These are the activations of a small neural network, seen along a few directions. Each row is one input.
In each table, some parts of the input vary, and every possible input appears once, in random order.
A made-up example of a description, with smaller parts first: one of 6 places along a line, together with either a single point or one of 11 places along a line or (one of 3 separate values, together with one of 5 places around a ring).
Shared parts are said once, and a part with two or three values counts as separate values.

Other details of the inputs shift rows strongly along two fixed directions, in all tables alike. That doesn't count.
These rows show it; all are for the same input, with only those details redrawn:
[-30.3  12.3  25.4  13.1  -9.0  -9.2   8.1 -34.3  19.6 -41.8  25.8  -0.9]
[ 34.6 -14.7 -28.6  11.1  -3.9 -10.8  -6.1  26.5   0.5  46.3 -12.7  -3.9]
[-23.6 -38.7  12.9  -0.5 -13.4 -39.6 -55.6  15.2  22.1  29.0 -25.4   7.9]
[ 31.7   1.4 -26.2  15.2  -3.1  -0.1  13.0  10.9   0.0  24.0   3.8  -6.4]
[ 25.1  35.0 -16.5  24.6  -1.1  19.4  56.0 -23.1  -1.6 -24.5  38.5 -12.0]

Rows:
x1: [ 12.8  19.8 -16.0   1.6   0.1  22.5  29.0  24.3 -36.6 -10.1   0.9 -22.4]
x2: [ 21.2   2.7 -33.9  10.9  15.9   7.4  38.8 -13.3  -7.9  -0.5  11.0   3.8]
x3: [-34.7 -36.8  10.6   4.3  -2.7 -26.6 -30.9  -7.1  30.3  16.6  -3.9   9.0]
x4: [-42.2  19.0  33.3   5.0  -3.5  11.7  12.9 -14.0   2.9 -57.5  13.1  12.3]
x5: [-28.8 -24.8  49.4 -69.5  -1.6 -15.2 -74.7 -15.1  14.4  34.2 -27.1  18.1]
x6: [-30.2  12.2  31.1  13.5   7.8   1.0   8.6 -27.2   5.5 -54.7  15.7  10.0]
x7: [-35.9  -5.8   9.1  -3.6 -14.4 -18.2 -16.3 -20.1  -6.6 -20.6 -22.6   9.3]
x8: [ 22.9  23.0 -10.4   6.0  14.8  11.9  24.5  29.5 -22.6 -11.7  13.3 -18.8]
x9: [ 17.9  40.0 -17.1  22.9   7.5  38.7  61.9 -16.9 -25.5 -33.6  26.4   4.4]
x10: [ 18.8  32.5 -20.5  18.9   1.9  38.0  63.8 -17.8 -30.4 -37.5  15.4  -5.0]
x11: [-27.8 -19.8  24.6  -4.2   1.4 -17.5 -31.9  22.7  10.6  -9.7 -16.8  12.9]
x12: [ 29.1  17.1 -27.5  10.4   6.1   2.5  29.3  -5.5 -15.4  -8.6   3.9  -0.2]
x13: [ 16.6 -20.4 -46.9   1.2   6.0  -1.1   6.3  13.4 -16.3  46.4 -22.7  15.4]
x14: [ 49.2  17.8 -11.6 -51.7  11.1  34.5   9.7 -13.4 -16.0  31.8 -11.1 -19.2]
x15: [-41.7  -8.2  26.6  -7.3  -3.6 -13.0 -34.7  25.5  -8.7  -4.6 -14.9   1.3]
x16: [ 65.3  -2.8  -9.2 -52.9  24.7  14.6 -22.9   6.4  -4.5  47.9  -9.7  -7.0]
x17: [ 31.3  -2.3 -15.9  23.2   6.9  12.9  12.6  21.1   1.0  23.2   5.6  -3.3]
x18: [-44.5 -32.8  -1.7  -8.6  -5.6 -22.0 -26.3 -14.4   2.4   5.7 -33.5  15.3]
x19: [ 28.0  -7.4 -16.0   6.7   3.2  -0.4 -12.3  59.6  -7.0  41.7  -4.3 -21.3]
x20: [ 32.0 -14.6 -17.5  10.6   1.0   4.8  -5.4  53.2   5.1  41.1  -9.5  -4.6]
x21: [-34.2 -30.8   6.1  -9.4 -14.5 -35.1 -54.6   9.5  -0.1  22.2 -43.6  22.8]
x22: [-28.9 -10.3  22.7   8.0 -10.5 -23.4 -20.6 -14.4  22.1 -13.5   5.0   2.9]
x23: [-25.1  28.4  59.9 -39.9   2.5  23.4 -10.3 -68.1  44.5 -46.8  59.6 -13.5]
x24: [-44.6  10.1  33.2   0.9  -8.1   9.1  13.1 -16.1  -1.9 -63.0   2.6   4.5]
- The inputs of x13 and x3 match in every part but one. If x4 is changed in the same way as x13 into x3, which row does it become? => x20
- Describe the family of inputs behind these rows. => one of 4 places along a line, together with either a single point or one of 5 places along a line
- Change only the place on the line of 4 in x8. List by row number the other rows that result. => x1, x15, x19
- Change only the place on the line of 4 in x23. List by row number the other rows that result. => x5, x14, x16

Rows:
x25: [ 44.4   1.4 -21.0 -19.1   1.3  12.9   0.0  32.9 -13.2  42.2 -17.4 -10.2]
x26: [ 39.7  25.5 -21.5  -0.6   4.0  21.7  30.8  -8.2 -17.0   2.4   4.1  -2.8]
x27: [ 51.3  35.9 -22.3   8.7  19.8  38.9  57.5 -11.0  -7.0 -12.2  40.4 -17.9]
x28: [-31.0  16.4  22.7  -4.3  -1.2  -3.0   1.9 -31.6  -2.4 -43.1   8.5   5.5]
x29: [ 40.2  35.3 -22.5  -9.4   4.7  34.7  48.7 -14.6 -18.2  -6.1  13.0 -15.6]
x30: [ -3.9  20.7  12.1   9.3   9.3  27.0  39.2 -31.6  17.4 -38.6  47.1   0.3]
x31: [  3.5 -16.5   2.7   9.5 -10.5 -20.5 -25.8  14.7  18.4  21.6 -10.2  -5.5]
x32: [-30.4  19.2  39.6 -24.5  -1.4  13.0   2.1 -32.0  15.8 -35.5  28.9  -7.6]
x33: [ 45.5  11.1 -32.2  10.0  12.0   7.5  22.2  30.2 -22.5  15.1   2.2  -5.3]
x34: [-71.8  -3.7  52.5 -15.6 -12.2  -3.5 -26.7 -16.8   8.6 -48.6  -1.9   1.4]
x35: [-28.8  11.7  26.4  -5.9   8.0  -0.1   5.1 -48.7  19.3 -39.9  26.7   2.8]
x36: [  6.8  24.0 -15.3  16.0   5.3  18.4  47.8 -17.3 -18.9 -37.3  15.7  -5.3]
x37: [  0.4 -19.0 -23.9  13.3  -1.5  -3.3   2.2  22.8 -10.9  24.9 -24.2  13.7]
x38: [-25.3 -48.5  18.7 -18.0  -4.6 -44.2 -75.8  12.8  14.2  30.9 -42.9  20.2]
x39: [-27.5   7.0   2.4  22.6 -13.4  -8.1  16.5 -20.0   4.7 -27.7   9.0  -6.2]
x40: [ 26.4  31.1  -7.8  17.2  -1.0  24.4  51.7 -26.4  11.3 -20.7  51.4 -22.1]
x41: [ 51.7  12.7 -21.8  -2.7   7.7  17.6  16.5  21.0 -18.1  25.1  -1.2  -6.0]
x42: [-42.2 -49.4  19.4 -14.5 -10.0 -33.3 -70.7  22.4  -3.3  29.0 -53.9  18.0]
x43: [-37.7   5.7  24.9   1.8   4.2   6.3   9.8 -49.1  24.8 -37.5  29.8  11.2]
x44: [ 17.4 -28.5 -18.2   3.4 -12.9 -27.8 -31.0  17.0   8.5  49.4 -25.9   0.4]
x45: [ 36.9   7.2 -28.9   7.0   3.3  21.5  19.1  33.3 -31.3  17.3  -5.8  -5.8]
x46: [ -0.9  33.9  13.9   4.4   6.4  16.3  33.6 -18.3 -10.5 -47.2  28.7  -5.8]
x47: [ 38.8  -3.5 -34.8  18.9  -4.7  -9.4   3.0  38.9  -6.1  40.7  -7.4 -11.0]
x48: [ 16.8  34.6  -4.7 -18.1   3.7  31.5  39.8 -32.3  -3.1 -16.2  29.4 -13.9]
x49: [ 29.9  39.6  -4.8  12.6  11.9  25.6  53.8 -18.0  -8.1 -38.2  35.7  -9.1]
x50: [ 13.6 -32.6  -7.9   1.7   2.9 -12.0 -28.7  34.2   7.7  41.9 -22.8  15.4]
x51: [-21.8   9.6  13.5  13.9   4.1   5.2  14.3  -1.2  -5.5 -37.1   7.6  -3.0]
x52: [-54.1   5.4  63.5 -18.2  -0.8  -8.3 -29.0 -39.4  28.8 -44.7  21.0   6.6]
x53: [-71.8  -9.2  42.8 -17.6 -11.3  -7.8 -26.1 -26.0   5.4 -41.0 -10.3   4.0]
x54: [ 43.2   8.8 -25.7 -10.0  10.6  17.0  10.5   2.8  -9.3  37.2  -2.4  -4.7]
x55: [ -6.1 -17.5  -9.7  10.6 -11.7 -30.3 -19.9   6.9   6.6  21.7 -14.8  -1.5]
x56: [-62.3 -18.9  43.7  -5.1 -17.1 -33.6 -44.9 -43.0  43.2 -23.4   9.6   2.8]
x57: [-65.5 -51.2  33.6  -7.7  -8.4 -49.0 -73.6   6.3  22.2   9.5 -37.7  30.5]
x58: [ 32.1 -19.4 -30.7 -22.0   0.5  -4.4 -19.4  37.1 -21.6  56.6 -38.5  -3.1]
x59: [ 36.2 -30.2 -38.4   1.3   3.6  -7.4 -17.7  33.8  -3.6  60.4 -32.3  15.0]
x60: [ 26.8   1.3 -33.6  22.9   4.4  16.3  28.5  36.8 -18.9  19.8  -3.8   4.0]
x61: [  5.7   3.3 -14.0  25.9  -7.8  -1.7  16.7  19.6  -3.6   6.7   5.3 -10.3]
x62: [ 34.4 -16.4 -24.8 -19.3   3.3   0.1 -21.2  50.4 -19.7  54.6 -32.9  -7.9]
x63: [ -8.9 -34.3  -2.9  -7.7   1.7 -33.9 -46.2  22.0  -2.0  30.0 -38.4  12.1]
x64: [-51.8  -3.0  35.2   9.1  -2.4 -14.6 -14.5 -10.2  17.8 -41.8  10.8  16.8]
- The inputs of x33 and x49 match in every part but one. If x55 is changed in the same way as x33 into x49, which row does it become? => x44
- Describe the family of inputs behind these rows. => one of 2 separate values, together with one of 4 places along a line, together with one of 5 places along a line
- Change only the place on the line of 5 in x51. List by row number the other rows that result. => x34, x45, x60, x61
- Change only the choice among 2 separate values in x44. List by row number the other rows that result. => x31
- Start at x62 and move only the place on the line of 5, one step at a time. The first step leads to x46. Which rows follow, in order? => x33, x64, x47
